These are the activations of a small neural network, seen along a few directions. Each row is one input.
In each table, some parts of the input vary, and every possible input appears once, in random order.
A made-up example of a description, with smaller parts first: ring(8) and (point or ring(9) or (values(3) and line(4))).
Shared parts are said once, and a part with two or three values counts as separate values.

Other details of the inputs vary at random and push rows far along two fixed directions, the same in every table; ignore that.

Rows:
x1: [  8  12  19 -13   5  23 -21   1  -9   9 -26 -12 -18]
x2: [ 12 -18 -20  50 -50 -14   4  -9  41  -2   9 -17  34]
x3: [ 17  -6  27   8 -15  13 -29   2   1  36   0   0 -37]
x4: [-12   9  -7 -16  26  -8  20  -8 -20 -36  -5   5  17]
x5: [-17 -10 -35  11  -3 -30  39   0  14 -45   5   6  47]
x6: [-20   8  15 -29  20  -8  24  -3 -26 -19 -12  24 -15]
x7: [-13  32  16 -13  -3  12  -7   5   8  15  -8  -7 -30]
x8: [ -5 -12 -36  19  14 -31  29  -3   0 -35  28  -2  54]
x9: [ -9   6  -9 -13  18 -13  24 -12 -24 -28  -5   8  10]
x10: [-24  -5   4 -33  31  -5  18   9 -23 -17   7  27 -14]
x11: [ 15   8  19  -4 -17  27 -37   0  12  23 -27 -12 -17]
x12: [ 18 -18 -26  40 -36  -9 -14   5  35   8  20 -18  44]
x13: [  5   3 -29  52 -39 -16  -3  12  41  15  34 -21  24]
x14: [-16   4   7 -40  48   2   9  12 -32 -12  -3  10  -4]
x15: [-14   6   3 -28  24   1  31  -8 -26 -21  -9  23  -8]
x16: [  9  -9  17  -3 -12  25 -35   7   9  37  -6  -2 -28]
x17: [ 23  -2  20   6  -4  15 -33  -7  -4  39  -3 -11 -29]
x18: [ 21  -6  15   7  -8  16 -18  -3   3  32   2   0 -28]
Each input here is: values(2) and (point or ring(8)).
Question: Which other rows does x18 become when the ring(8) part takes its other values? List them by row number.
Answer: x3, x8, x10, x12, x14, x16, x17

Rows:
x19: [-16  -9 -17   9 -13 -19  22   0  16 -23   6  -1  24]
x20: [-14  10  15 -25   6  14   9   6  -9   7 -14  21 -32]
x21: [ -2  12  18 -24  25  14  -8  -1 -27   2 -13  -2 -13]
x22: [ 11  13  34  -3  -6  27 -45   3   2  28 -24 -15 -31]
x23: [-19  -3   8 -29  36  -7  -2  21 -25  -3  18  21 -17]
x24: [  8  24  24  -6 -10  35 -35   6  15  34 -21 -15 -32]
x25: [-13  -4 -31  15 -20 -18  29   1  23 -24   9   6  33]
x26: [-14  19  10 -23  13  11   1  -6 -15   9  -5  16 -33]
x27: [ 21  -4  20 -11  -8  35 -43  -4   4  30 -31  -8 -25]
x28: [  7  -6  -3  21 -13 -16  12  -3   5 -10  15   3   7]
x29: [  1 -28 -34  22   2 -31  15  11  11 -14  44   1  49]
x30: [-11  22  16 -22  22   3   0  -1 -19   9  -8   1 -30]
x31: [  1 -13 -25  21  -5 -28  25 -15   0 -26  23   0  40]
x32: [-16  -1  17 -24  16  -4  11   4 -23 -12 -10  22 -18]
x33: [ -8   0  -9  -1   2   2  -7  20  11  21  24   8 -10]
x34: [ 26   0  -1  45 -50   9 -14  -3  39  34   9 -13  -9]
x35: [-13  -4  13 -34  22   1   6  -3 -21 -11 -16  18  -6]
x36: [ 34 -18  -5  39 -34  11 -27 -19  18  29   2 -21   4]
x37: [ 33 -25  -2  37 -39  12 -19  -7  24  29  -6 -14   7]
x38: [ -2 -12 -24  10  -8 -22  15  -3  11 -32   5  -2  48]
x39: [-15  16  11 -25  28   1   5   6 -29 -17  -9   4 -10]
x40: [-10  17  11 -24  28  -8   9   0 -31 -11  -4   9 -16]
x41: [  7 -17  -3  12 -12 -10  11  -3   3  -5   3   4  19]
x42: [-22  13   8 -22  22  -3  12  -7 -20  -8   1  14 -22]
x43: [ -7  16 -24  12  -5  -8  22   5  11 -15  10  -9  26]
x44: [ 16 -12   6  40 -49   6 -17  -3  34  30   1 -18  -5]
x45: [  3 -23 -32  13  -5 -18  22  -7   9 -26   1   4  42]
x46: [ -4   2  -6  -2  15  -7   6  -2  -4 -19  -3  -3  26]
x47: [ -3   8   2 -28  36  13   7   0 -29 -12 -15   4  -4]
x48: [  5 -32 -42  19   7 -24  18  11   9 -15  40   1  47]
x49: [-28  -1  -2 -26  36 -12  12  22 -13  -3  23  19 -11]
x50: [ 15  25  19  -1 -13  24 -28  -2   5  44 -13 -12 -41]
x51: [ 11 -20 -30  21   0 -22  36  -7   4 -27  18   6  37]
x52: [ 23  -5   7  45 -43   4 -16  -6  34  32   9 -19 -10]
x53: [ 10  -8 -35  17   6 -22  29 -10  -4 -26  14  -6  40]
x54: [  6  -9 -31  16   6 -12  17  -4   9 -27   2  -7  47]
x55: [-24  19  11 -29  31   6   7   6 -12 -17 -12   4 -11]
x56: [ -3  -1  17 -25  26  -1  15  -3 -27  -9  -1  20 -14]
x57: [ 18   3  -5  29 -52  14 -28   2  45  23  -6 -24   5]
x58: [ 18   7   4  35 -35  12 -26  -1  27  28   0 -35   0]
x59: [  9  -2  34  -3 -20  22 -40  -1   3  30 -24  -4 -36]
x60: [-20   7  11 -34  20   0   0   5 -18 -24 -16  13 -10]
x61: [ -5  10  10 -29  32  -3  10  -5 -34  -9  -5   7 -10]
x62: [-28   9   3 -31  20  -1  13   6  -9 -27 -11   9  -5]
x63: [ 14   4  31   6 -16  21 -41 -11  -4  35  -9  -7 -41]
Question: Changing only one part turns x43 into x58. The same change can be made to x24. Which row results?
Answer: x55
Question: Changing only one part turns x49 into x48. The same change can be made to x19. Which row results?
Answer: x45
Question: Describe the family of inputs behind these rows.
Answer: line(5) and (point or ring(8))
Question: Which other rows does x28 become when the ring(8) part takes its other values? List them by row number.
Answer: x22, x32, x39, x40, x59, x60, x63
Question: Which other rows does x36 become when the line(5) part takes its other values? List them by row number.
Answer: x26, x31, x42, x63
Question: Start at x50 and move only the line(5) part, one step at a time. The first step leads to x30. Which rows follow, in order?
Answer: x40, x61, x53

Rows:
x64: [ 11  -3  15  -5  -7  19 -25  -6   1  13 -20  -4 -16]
x65: [ 13   8   9  22 -28  13 -28   4  24  25  -3 -16  -9]
x66: [  7  -2 -12  25 -23  -7  -2  -2  15  -6   6 -12  23]
x67: [  3 -20 -26  24  -8 -14   4   1  14   1  27  -2  21]
x68: [  8  -1  -2  20 -18   5 -20   1  18  31  17  -6 -14]
x69: [ 16  -1  -1  19 -22   6 -17  10  20  29  15  -4 -10]
x70: [-27  21  14 -49  39   7  11   6 -29 -19 -16  25 -24]
x71: [  9   7  17  -2 -12  17 -23  -7  -1  15 -15  -7 -18]
x72: [-31  18  15 -46  40   6  19   8 -26 -13 -14  19 -27]
x73: [ 17   0   8  17 -17   9 -29  -1  14  23  -2 -22  -4]
x74: [  9  10  15  -2 -14  18 -18  -9   4  16 -17  -4 -23]
x75: [  7   0  16  -3  -2  19 -26   5   4  17 -13  -7 -16]
x76: [-24  -3 -35   3   0 -35  46  -1   4 -49  12  11  44]
x77: [ 13 -14 -20  23 -13 -17   3   9  11   3  25  -5  22]
x78: [-10  -7 -34   5  11 -31  39  11  -5 -31  33  14  34]
x79: [-18  13  19 -48  41   7   1   4 -37 -16 -19  17 -21]
x80: [  9  -9 -13  20 -17  -6  -2  -3  15  -7   3 -10  31]
x81: [ 14   8  18   0 -10  17 -16  -9  -4  17 -17  -8 -20]
x82: [-23  20  15 -48  34   9   9   0 -28 -16 -19  24 -27]
x83: [ 15  -3   9  14 -17  13 -26   2  14  20  -5 -15   3]
x84: [-19   3 -30   2  15 -30  39   2  -3 -44  21   4  41]
x85: [  9   5  18  -1  -3  13 -28   5  -1  18 -11 -12 -15]
x86: [ 24  -5   8  20 -22  16 -22  -8  14  25 -10 -18   0]
x87: [  1  -4 -18  27 -23 -13  18  -2  20  -9   5  -9  25]
x88: [  9 -10 -17  19 -17  -9   3  -9  13 -11   2  -8  34]
x89: [-15 -13 -26  14   9 -39  46   1  -5 -39  34  16  36]
x90: [-13  14  19 -47  42   7  10  -4 -41 -15 -25  17 -25]
x91: [ 10 -25 -15  31 -16 -18   9  -1  16  -4  23   1  21]
x92: [  6   6  17  -1 -16  15 -12  -4   4  19 -19  -5 -23]
x93: [ 11  12  15   1 -12  17 -14  -7   4  18 -17  -4 -23]
x94: [ 13 -10   9  -4   0  16 -22  12   1  28   4   3 -22]
x95: [  3  -2  11  -2  -9  10 -15  14   7  30   7   4 -27]
x96: [ 22   3   9  24 -27  15 -21  -7  13  25  -8 -20  -7]
x97: [-24  19  19 -46  41   7   7   9 -35 -16 -12  18 -24]
x98: [-18 -10 -36   1  14 -30  40   2  -2 -54  11  11  51]
x99: [  9   1  16  -4  -2  19 -26  -1   4  23  -8 -11 -13]
x100: [ 18   7   6  24 -28  14 -18  -6  21  25  -8 -17 -10]
x101: [-27  15  18 -51  32   8  15  -2 -31 -16 -23  24 -30]
x102: [-14  11  19 -48  39   7   4  -6 -40 -16 -25  17 -25]
x103: [-19   4  12 -40  44   2   0   6 -36   2   5  20 -30]
x104: [-15 -13 -41   2  13 -34  51  -9  -5 -61   9  12  54]
x105: [ 25  -2   9  23 -24  12 -25  -7  12  25 -11 -23  -4]
x106: [-25  24  13 -44  43   9  15   5 -27 -12 -12  19 -28]
x107: [ 13 -17 -19  21 -13 -10   3   9  13   8  24  -2  24]
x108: [ 14 -10 -16  23 -17  -9  10 -11  12  -9   0  -9  33]
x109: [-18  12  17 -47  46  13   8   4 -32  -8 -16  16 -20]
x110: [-24   9  21 -39  38  -1  16   7 -30  -8   2  32 -35]
x111: [ 11  -4 -17  26 -25 -11   9 -12  12 -13   4 -11  27]
x112: [ 13  -1  15   0  -3  21 -18  -5   1  17 -19  -7 -18]
x113: [ 12 -20  -9  34 -19 -21   4  -2  12   2  23  -5  19]
x114: [  1  -9 -22  25 -11 -17   5   0  11   3  31  -4  18]
x115: [ -7 -11 -26  24 -15 -23  13   4  19   0  31  -1  19]
x116: [  7   2  10  20 -31  10 -24   7  24  25  -4 -16  -9]
x117: [  7  -8  11  -2   1  14 -25   1  -2  35   8  -1 -21]
x118: [-27  23  15 -46  41   7   9   7 -24 -12  -9  19 -28]
x119: [ 18   5   9  23 -22  15 -24  -2  16  26  -4 -22  -8]
x120: [  5 -10 -22  23  -8 -10  10   0  17 -12   8 -12  30]
x121: [-23  -3 -32   6  -1 -32  41   4   7 -44  14   9  43]
x122: [ 23  -7   8  16 -24  14 -22 -14  12  19 -13 -14   1]
x123: [-22  -8 -38  -1  23 -33  46   4  -1 -54  19   9  50]
x124: [ 10   6  15   0   1  14 -22   0  -2  20 -12 -14 -16]
x125: [-16  -3  24 -41  42   3  10   3 -36  -3   0  30 -29]
x126: [-24 -16 -33  14   4 -48  58   5   4 -45  35  20  42]
x127: [ 23  -7   6  18 -22  14 -19 -10  13  16 -15 -14  -4]
x128: [ 21  -3   7  18 -25   8 -29  -8  12  17 -11 -19   0]
x129: [ -3   8  16  -4  -9  13 -18   4  10  21  -7  -8 -23]
Question: Changing only one part turns x90 into x127. The same change can be made to x73. Which row results?
Answer: x123
Question: Describe the family of inputs behind these rows.
Answer: line(6) and (values(3) or ring(8))
Question: Start at x122 and move only the ring(8) part, one step at a time. The first step leads to x108. Which rows follow, in order?
Answer: x86, x109, x99, x83, x80, x88
Question: Which other rows agree with x78 in the line(6) part? List them by row number.
Answer: x66, x71, x81, x84, x89, x96, x97, x111, x114, x119
Question: Which other rows does x103 become when the values(3) part takes its other values? List them by row number.
Answer: x77, x113
